Each row below holds a small network's activations on one record, seen along a few directions.
Records have a field called Z. Each example row is followed by its value.
Other fields move the rows too, some of them a lot.
In the rows, zero is written as 500.
Random noise pushes rows far along 17 fixed directions. That doesn't count. These rows show it; they differ only by the noise:
[451 525 376 473 200 300 345 469 634 274 424 515 540 448 190 365 549 488
 686 510 447 391 413 557 446 643 449 568 388 545 597 392]
[661 350 423 778 454 546 497 577 460 429 386 799 584 378 618 544 592 684
 434 481 585 583 486 572 391 369 564 514 351 425 329 391]
[706 436 243 570 563 586 396 579 518 347 544 813 463 501 533 492 656 542
 403 485 342 443 533 468 453 232 370 629 199 545 474 366]
[471 301 561 576 336 424 584 651 494 399 498 414 655 462 496 497 506 568
 453 393 455 467 443 567 522 474 445 539 558 481 491 429]
[398 647 389 556 492 493 675 582 303 643 507 428 357 552 491 545 410 518
 253 416 544 544 427 366 580 432 525 614 517 685 406 794]
[542 384 345 578 443 379 565 307 580 827 349 530 448 438 549 400 463 466
 611 601 453 367 582 529 749 514 554 341 408 480 674 486]
[578 636 442 605 584 535 588 535 501 627 514 620 276 523 576 564 535 614
 489 464 477 609 406 559 416 359 432 522 467 403 587 528]
[527 454 486 249 562 593 445 425 544 348 655 626 618 579 461 533 537 442
 625 544 449 497 531 390 255 489 520 296 668 585 455 368]
[288 609 602 503 274 348 512 560 418 477 486 304 468 604 338 411 407 369
 319 380 452 529 456 360 678 623 448 589 596 638 425 721]
[685 463 395 454 360 468 756 456 412 522 464 523 486 626 405 698 401 703
 417 408 357 324 592 636 389 397 316 499 431 656 538 819]
[324 235 303 474 527 513 590 727 524 532 596 405 692 411 559 486 437 349
 436 453 606 587 381 240 695 504 483 460 674 593 403 373]
[316 728 429 481 567 488 759 728 632 431 648 469 393 528 426 536 521 421
 466 672 543 631 153 322 252 419 447 630 394 401 305 259]
[478 502 168 491 384 460 474 372 500 496 457 581 471 447 362 457 614 685
 770 570 622 456 302 528 254 542 768 373 612 676 726 392]
[480 488 333 453 681 482 583 679 522 236 653 375 413 407 366 520 632 522
 564 599 526 373 383 517 480 545 478 767 422 495 474 291]
[562 497 646 475 530 538 512 473 515 525 547 652 609 677 654 472 622 425
 352 468 386 561 540 375 460 363 510 451 511 458 441 410]
[404 584 543 504 517 696 533 624 384 421 599 549 437 264 395 443 458 436
 464 361 629 475 407 222 345 555 428 603 700 390 395 433]
[553 494 618 633 327 541 428 292 370 592 389 668 433 249 397 390 431 637
 625 470 486 476 634 577 313 535 651 192 593 463 467 722]
[646 332 708 584 644 393 700 530 374 461 494 336 662 461 629 607 516 635
 521 619 429 427 480 644 478 577 599 512 523 469 523 509]
[355 815 617 430 513 468 362 427 223 640 414 539 548 342 582 292 227 136
 293 590 440 325 454  99 604 506 553 726 255 634 367 458]

[568 383 591 490 600 440 723 508 547 506 519 176 306 543 505 632 442 604
 545 532 484 310 614 754 730 618 331 596 533 385 519 465]	z4
[246 349 193 284 460 583 644 660 602 536 709 430 448 345 368 505 313 432
 569 486 530 542 466 419 445 336 417 238 628 627 299 494]	z5
[651 507 452 489 624 637 453 486 588 586 472 736 811 376 608 397 749 432
 516 476 648 563 403 185 353 503 599 576 439 331 591 344]	z3
[565 305 397 624 483 517 628 415 505 668 363 576 523 661 700 650 522 623
 434 475 681 520 601 614 654 479 602 418 578 533 467 460]	z7
[643 531 605 604 520 649 431 379 315 587 401 621 538 527 652 574 530 621
 585 336 700 593 337 294 321 685 595 450 920 478 772 435]	z5
[580 593 312 501 531 545 344 351 468 468 431 738 442 512 457 491 620 578
 463 547 595 500 689 600 460 423 698 506 300 620 350 650]	z6
[459 401 597 391 457 399 365 295 643 561 408 569 763 416 546 310 459 254
 631 737 500 418 627 371 588 622 663 279 366 458 353 241]	z4
[611 442 522 385 654 621 595 563 591 518 605 645 646 429 585 598 542 518
 552 471 505 563 530 503 298 372 412 428 505 341 477 459]	z6
[446 724 329 461 513 508 741 595 594 782 531 527 329 556 516 595 407 510
 415 457 479 586 376 512 441 269 321 567 342 441 581 665]	z7
[471 717 622 567 546 436 338 377 269 452 462 337 286 513 413 437 446 493
 510 584 450 498 455 459 522 690 639 527 548 686 581 703]	z3
[573 249 297 514 437 415 364 491 516 449 421 576 662 508 585 413 652 535
 452 425 487 332 640 630 762 395 587 633 358 591 568 332]	z2
[416 554 452 421 588 505 567 495 432 559 597 413 568 517 480 435 488 345
 515 631 408 451 331 207 447 544 587 478 580 622 634 479]	z8
[400 463 389 376 451 576 431 520 558 568 562 666 589 429 575 405 579 514
 473 409 563 528 584 579 427 238 650 409 462 500 402 400]	z2
[479 471 313 496 290 200 284 603 506 389 371 563 715 631 480 621 215 439
 507 526 394 731 366 575 594 523 358 470 326 821 475 671]	z8
[543 338 567 511 569 536 598 502 340 409 571 355 671 476 464 427 598 442
 422 511 391 302 491 252 525 599 572 563 638 596 582 521]	z1
[607 367 672 647 395 595 584 382 443 484 404 550 530 474 506 634 281 556
 628 625 446 423 509 487 311 633 414 265 648 440 490 479]	z1

Which value of Z does each new row have?
[285 547 655 663 566 330 309 763 601 224 636 218 277 598 409 438 700 521
 499 443 502 858 390 744 716 613 545 617 631 417 496 521]	z7
[492 498 397 322 688 607 721 464 684 798 617 477 291 596 616 566 450 386
 532 509 477 407 605 478 670 376 297 435 558 330 592 367]	z2
[506 427 642 551 520 439 419 551 398 395 539 422 651 686 539 586 519 521
 399 462 426 738 508 512 541 571 576 405 676 667 477 807]	z1
[396 563 567 579 442 369 701 697 406 479 505 211 399 520 477 641 370 659
 505 422 549 593 226 632 459 577 434 629 666 523 612 567]	z5
[506 408 257 187 510 656 608 376 592 732 581 611 627 289 478 396 571 510
 680 365 542 221 594 472 357 312 532 399 572 441 767 383]	z7
[608 624 618 250 529 474 732 395 801 709 475 526 608 554 538 559 570 497
 633 468 556 383 571 648 395 470 338 577 398 132 646 367]	z3
[649 687 508 293 640 464 548 311 557 515 424 607 649 590 405 596 536 371
 521 571 622 371 671 406 517 735 462 691 371 447 468 656]	z1
[351 442 544 526 451 593 563 610 353 315 579 343 501 105 232 474 289 525
 591 591 559 476 461 410 269 638 545 339 588 576 211 683]	z3
